Each row below holds a small network's activations on one input, seen along a few directions.
Each table varies a few parts of the input and shows all the possible inputs, shuffled.
A made-up example of a description, with smaller parts first: one of 4 places along a line, together with either a single point or one of 11 places around a ring or (one of 2 separate values, together with one of 8 places around a ring).
Shared parts are said once, and a part with two or three values counts as separate values.
In the rows, 128 means zero.

A family of inputs:
x1: [124 134 137 113 125 138 147 127 138 118 115 154 160  75 145 130 106 116]
x2: [154 119 133  61 148 107 164 147 130 135  97 104 138 133 123 101 125 101]
x3: [104 169 146 181 117 142  92  85 117 121 182 117  57 162 108 130 155 196]
x4: [129 126 134 103 116 141 131 149 160 122 127 130 156 103 155 118 109  88]
x5: [ 78 157 139 151 106 128  62  74 126 136 148 108 117 155  36 194 149 196]
x6: [174 121 135  71 136 123 150 167 142 125 110 116 130 127 146 117 115  92]
x7: [153 101 149 103 114 116 149 139 177 141 113 152 132 104 155 104 102 105]
x8: [104 128  92 223 144 130  92 103 108 137 186 169  68 209 144 146 144 142]
x9: [119 129 123  99 120 140 162 130 117 120 119 144 178  81 136 127 133 119]
x10: [140 123 128  99 139 119 148 125 109 138  82 119 167  90 131 114 132 121]
x11: [160 127 131  85 153 116 147 143  98 133  84 111 144 101 127 113 122 118]
x12: [ 95 103  90 246 117 137  93 147 114 111 174 114  90 196 130 141 143 142]
What do these inputs look like to the network?
> either one of 4 places along a line or one of 8 places around a ring
Start at x7 and move only the place on the ring of 8, one step at a time. The first step leads to x4. Which rows follow, in order?
> x1, x9, x10, x11, x2, x6

A family of inputs:
x13: [128  97  88 198 126 130 138 157 129 116 144 158 127 148 189 114 121  94]
x14: [183  91 140  42 147 108 180 178 144 145  53 132 191  78 160  94  99  66]
x15: [132 104 124 173 114 143 124 147 167 121 162 163  93 153 188 106 115  97]
x16: [146  92  93 174 154 124 140 166 102 123 143 134  99 180 160 110 138 102]
x17: [136  96  81 181 147 128 136 169  96 125 146 134 109 165 171 109 134 101]
x18: [146 131 161  25 125 114 144 126 128 143  53 110 202  59  88 138 123 122]
x19: [ 84 160 144 148 105 149  95  83 143 127 157 135 134 125  88 175 138 170]
x20: [159 116 115 162 141 123 130 158 114 129 164 123  61 197 166  93 136 116]
x21: [106 173 143 137 124 128  92  89 105 128 155  89  84 168  67 148 157 195]
x22: [122 100 104 182 131 139 135 163 140 119 156 177 124 144 182 117 106  86]
x23: [128  96  97 206 141 134 133 165 113 115 139 140 119 148 178 109 119  95]
x24: [187 105 139  42 152 114 188 166 137 147  57 147 186  64 169  85 103  68]
x25: [ 98 159 142 139 103 128  82  77 146 135 169 111  97 148  76 157 141 183]
x26: [151 100 114 163 120 123 121 146 159 137 178 147  73 175 177 102 118 103]
x27: [ 69 158 134 158 112 143  94  90 127 119 149 141 144 118  80 171 131 167]
x28: [ 88 151 112 163 127 133  95  98  87 121 132  99 127 136  76 160 153 183]
x29: [146 103 113 167 134 115 140 149 138 130 172 144  59 188 169  99 127 108]
x30: [149 143 161  25 130 122 154 112 119 146  57 124 198  45  98 129 128 125]
x31: [ 71 156 116 167 108 136  99  84 116 119 143 124 150 124  87 168 148 169]
x32: [ 79 161 151 149  98 146  86  78 153 121 154 125 115 127  88 160 139 178]
x33: [104 160 125 152 137 122  84  86  97 127 136  99  96 166  69 166 147 183]
x34: [ 94 149 122 150 135 129 100  95  93 122 136 100 120 153  62 163 160 181]
x35: [188 119 154  26 145 124 200 155 146 133  73 143 172  47 186  73  98  79]
x36: [140 101 117 179 122 146 134 155 158 124 158 171 110 149 191 120 111  94]
x37: [ 94 160 142 142 116 121 100  80 126 129 163 108  83 160  69 154 150 188]
x38: [185  99 147  25 132 118 187 183 166 130  67 113 180  75 160  90  92  62]
x39: [148 140 169   8 109 123 150 130 151 128  68  90 190  56  87 135 116 119]
x40: [ 76 152 125 181 123 138  94  94 102 115 132 106 140 122  80 162 143 175]
x41: [151 161 173  10 123 127 162 105 131 132  74 119 183  28 113 119 123 133]
x42: [152 105  94 170 158 115 125 157 107 132 151 135  76 197 167 114 127  97]
What do these inputs look like to the network?
> one of 2 separate values, together with either one of 4 places along a line or one of 11 places around a ring
Start at x35 and move only the place on the line of 4, one step at a time. The first step leads to x24. Which rows follow, in order?
> x14, x38
Start at x41 and move only the place on the line of 4, one step at a time. The first step leads to x30. Which rows follow, in order?
> x18, x39

A family of inputs:
x43: [152 142 157  56 145 119 161 114 129 139  82 147 163  68 134 108 113 115]
x44: [ 82 167 127 144 122 142 107  99  90 107 136  87 138 125  74 155 154 177]
x45: [171  92 132  75 129 116 151 180 149 130  86 108 159 108 148 102 115  79]
x46: [142 115 123  88 135 133 167 133 124 142  98 156 184  71 165 107 125  96]
x47: [ 89 160 137 141 105 129  99  78 119 121 149  91 113 127  68 154 152 194]
x48: [145 125 147  66 136 129 164 124 116 141  92 162 173  68 148 109 119 109]
x49: [ 73 147 119 172 126 132  75  91 103 130 134 112 138 153  50 191 149 177]
x50: [ 92 134 125 186 100 149 109 109 161 111 191 151 100 143 148 136 125 138]
x51: [ 91 141 121 198 117 160 114 131 135 102 169 147 119 132 153 135 124 130]
x52: [129 134  99 188 154 129 123 141  78 111 164 108  67 192 143 111 149 142]
x53: [167 143 160  39 140 119 147 132 144 137  95 120 139  97 123 118 120 110]
x54: [170 146 155  44 136 125 152 129 130 137  84 133 153  76 130 124 118 122]
x55: [118 115  89 210 157 119  94 130  89 131 167 133  68 224 119 148 146 139]
x56: [137 127 110 186 138 117 115 120 106 125 177 113  41 196 138 109 147 159]
x57: [134 123 107 193 134 114  99 117 114 139 174 126  42 215 130 121 148 157]
x58: [147 101 118 103 131 127 171 157 128 130  98 145 184  86 161 107 114  88]
x59: [ 79 123 110 218 120 149  87 123 146 121 172 170 122 161 132 170 121 127]
x60: [ 91 131 126 197  96 145  92 108 169 126 184 164 100 155 141 146 124 140]
x61: [ 85 156 135 148 101 125  82  74 127 135 147 105 114 146  59 167 153 193]
x62: [163  93 128  88 122 118 158 173 145 132  90 121 167 102 160 108 108  71]
x63: [167 111 142  56 130 114 153 171 153 131  94 108 141 105 128 108 103  93]
x64: [150  92 115 102 135 117 174 161 139 126  82 137 173  91 168 101 107  80]
x65: [173 127 162  44 137 117 148 151 150 139  83 100 146 104 124 108 108 109]
What do these inputs look like to the network?
> either one of 11 places around a ring or (one of 3 separate values, together with one of 4 places along a line)
Change only the choice among 3 separate values in x50. List by row number the other rows that result.
> x47, x56
Change only the choice among 3 separate values in x61. List by row number the other rows that result.
> x57, x60
